Each row below holds a small network's activations on one input, seen along a few directions.
Each table varies a few parts of the input and shows all the possible inputs, shuffled.
Descriptions start from the smaller parts, as in this example, which fits no table here: one of 8 places around a ring, together with either a single point or one of 11 places around a ring or (one of 3 separate values, together with one of 4 places along a line).
Shared parts are said once, and a part with two or three values counts as separate values.

A family of inputs:
r1: -2.224 -2.081 1.301 0.356 1.767 2.144 -4.136 -1.479 -1.613 2.639 0.741
r2: -0.328 -3.465 3.379 2.398 2.722 4.555 -3.834 -2.010 -0.196 0.104 -1.421
r3: 5.429 -0.686 -3.001 -3.539 -2.041 -1.029 0.993 0.537 -1.875 -1.611 -0.176
r4: 4.654 -0.150 1.049 2.939 0.371 -0.513 1.307 -1.905 2.252 1.562 0.798
r5: 2.798 1.923 -1.026 -0.806 -1.098 -0.498 -0.399 -0.593 -0.826 3.852 2.433
r6: 0.813 -0.981 -3.085 1.147 0.483 -2.421 -1.473 2.783 -1.018 -3.976 -0.476
r7: -3.928 -4.824 -2.052 -0.859 2.765 -1.301 -2.980 -2.641 0.847 1.755 -0.745
r8: 0.802 0.254 1.655 4.844 -2.409 0.996 -1.481 -1.019 1.938 -0.854 -0.031
r9: -0.899 0.678 -0.072 -1.591 -1.536 -2.600 -2.821 1.993 1.499 -0.808 -1.000
r10: -6.165 8.330 4.976 -2.160 1.424 -2.483 6.171 -5.367 -7.699 -2.854 -6.768
r11: -1.331 2.268 -1.108 2.779 -0.762 2.087 -3.302 1.295 -0.359 1.829 0.846
r12: 0.117 0.089 0.879 -0.243 -0.380 0.661 3.550 2.756 0.401 4.104 2.742
r13: -0.096 0.202 -0.232 5.951 0.565 3.527 -2.016 0.025 2.383 -0.877 -1.581
r14: 2.833 0.417 -1.874 -4.027 -0.565 -0.420 0.357 0.421 1.063 2.464 -0.710
r15: 0.443 -1.413 -0.442 -3.332 -0.280 1.314 4.403 3.414 2.314 3.127 -0.347
r16: -0.798 1.913 -0.234 1.502 -4.004 0.545 -2.759 0.013 -0.309 1.591 1.518
r17: 3.163 -2.216 -1.487 -3.024 -1.757 0.917 4.890 3.455 -0.478 -0.972 0.017
r18: 1.810 -0.192 -0.635 -0.753 -2.628 -3.884 -1.565 2.298 -1.354 -4.457 0.260
r19: 2.157 -1.873 3.150 3.590 1.221 0.171 5.291 0.989 4.008 1.717 0.936
r20: -1.448 -6.075 -2.711 -0.133 2.533 -2.550 -1.434 -1.613 -2.007 -1.794 0.419
r21: -5.797 7.594 3.813 -5.252 1.839 1.753 3.974 -5.978 -0.634 -6.470 4.016
r22: -2.007 0.287 -2.241 0.213 1.770 -0.971 -2.736 2.625 1.664 -0.071 -1.471
What do these inputs look like to the network?
Answer: either one of 2 separate values or (one of 4 places along a line, together with one of 5 places along a line)

A family of inputs:
r23: 4.966 -1.580 -0.361 1.258 -2.424 1.793 0.998 2.818 2.577 3.559 3.690
r24: 0.490 -2.587 -1.408 3.276 -0.245 -0.538 -6.829 -0.073 1.376 1.130 0.297
r25: 5.305 -2.950 0.026 -0.322 -0.141 1.626 2.790 2.843 4.476 4.325 2.292
r26: -4.362 7.574 5.207 -0.341 1.506 -0.021 6.720 -7.582 -5.318 -5.244 -4.088
r27: -7.440 9.322 4.640 -3.244 1.627 0.672 6.143 -8.437 -4.800 -4.099 -2.419
r28: 0.230 -4.126 -0.734 3.798 1.045 2.665 -3.255 2.839 3.546 3.191 -0.043
r29: 1.093 -2.323 -3.481 -2.928 -0.431 -1.093 -3.371 0.753 -1.236 -2.193 0.063
r30: -0.087 -4.534 -2.408 -2.492 0.977 -1.876 -1.644 1.780 -0.860 -0.915 0.069
r31: 0.769 -2.151 0.089 4.625 -0.612 2.426 -5.494 2.952 2.472 2.455 0.594
r32: 2.410 -1.258 -2.418 -2.325 -1.876 -2.751 2.493 4.355 0.777 1.175 -0.343
r33: -6.418 7.690 5.475 -1.627 1.528 0.021 5.756 -7.286 -3.861 -5.044 -0.975
r34: 3.401 1.342 -3.016 -2.607 -2.735 -2.513 0.391 4.184 -0.342 -0.167 0.226
r35: -0.357 -4.418 -1.610 2.929 1.780 -0.410 -4.698 0.853 1.193 1.827 0.637
What do these inputs look like to the network?
Answer: either one of 3 separate values or (one of 2 separate values, together with one of 5 places around a ring)

A family of inputs:
r36: 0.989 -0.024 2.546 3.080 0.355 1.931 1.188 -0.323 1.255 1.742 0.273
r37: -1.873 -0.742 1.010 3.560 1.387 1.337 -2.776 -2.038 0.090 0.525 -1.396
r38: -1.312 -0.032 1.540 -1.503 1.117 1.456 3.507 -1.075 0.489 0.642 0.247
r39: -1.408 2.438 -0.098 -1.136 -0.295 -1.863 1.101 -1.781 -3.501 -4.382 -1.758
r40: -0.047 2.218 0.239 -3.244 0.149 0.243 3.800 -0.716 -1.325 0.767 -0.066
r41: 0.399 3.722 0.851 -1.889 -1.178 -1.737 3.973 -0.463 -1.409 -2.292 -1.657
r42: 6.736 -6.184 -3.674 1.326 -1.776 -0.299 -2.932 5.940 4.396 2.706 2.774
r43: 3.858 -7.282 -4.442 1.594 -1.008 -1.236 -5.583 6.917 3.065 2.738 1.000
r44: -2.046 2.289 0.532 0.929 -0.445 0.959 -3.691 -1.502 -0.636 -1.464 0.154
r45: -3.684 -0.654 0.562 -0.660 2.956 -0.179 -0.460 -2.764 -0.937 -0.978 -0.731
r46: -1.691 0.819 0.094 -3.291 0.405 -1.245 1.051 -2.278 -2.339 -0.327 -0.232
r47: 0.079 3.433 0.841 1.235 -1.667 0.633 0.821 0.083 0.852 0.323 1.392
What do these inputs look like to the network?
Answer: one of 2 separate values, together with either a single point or one of 5 places around a ring
Changing only the choice among 2 separate values turns r38 into r45. The same change can be made to r42. Which row results?
Answer: r43
Change only the place on the ring of 5 in r40. List by row number the other rows that result.
Answer: r36, r38, r41, r47
Change only the choice among 2 separate values in r36. List by row number the other rows that result.
Answer: r37
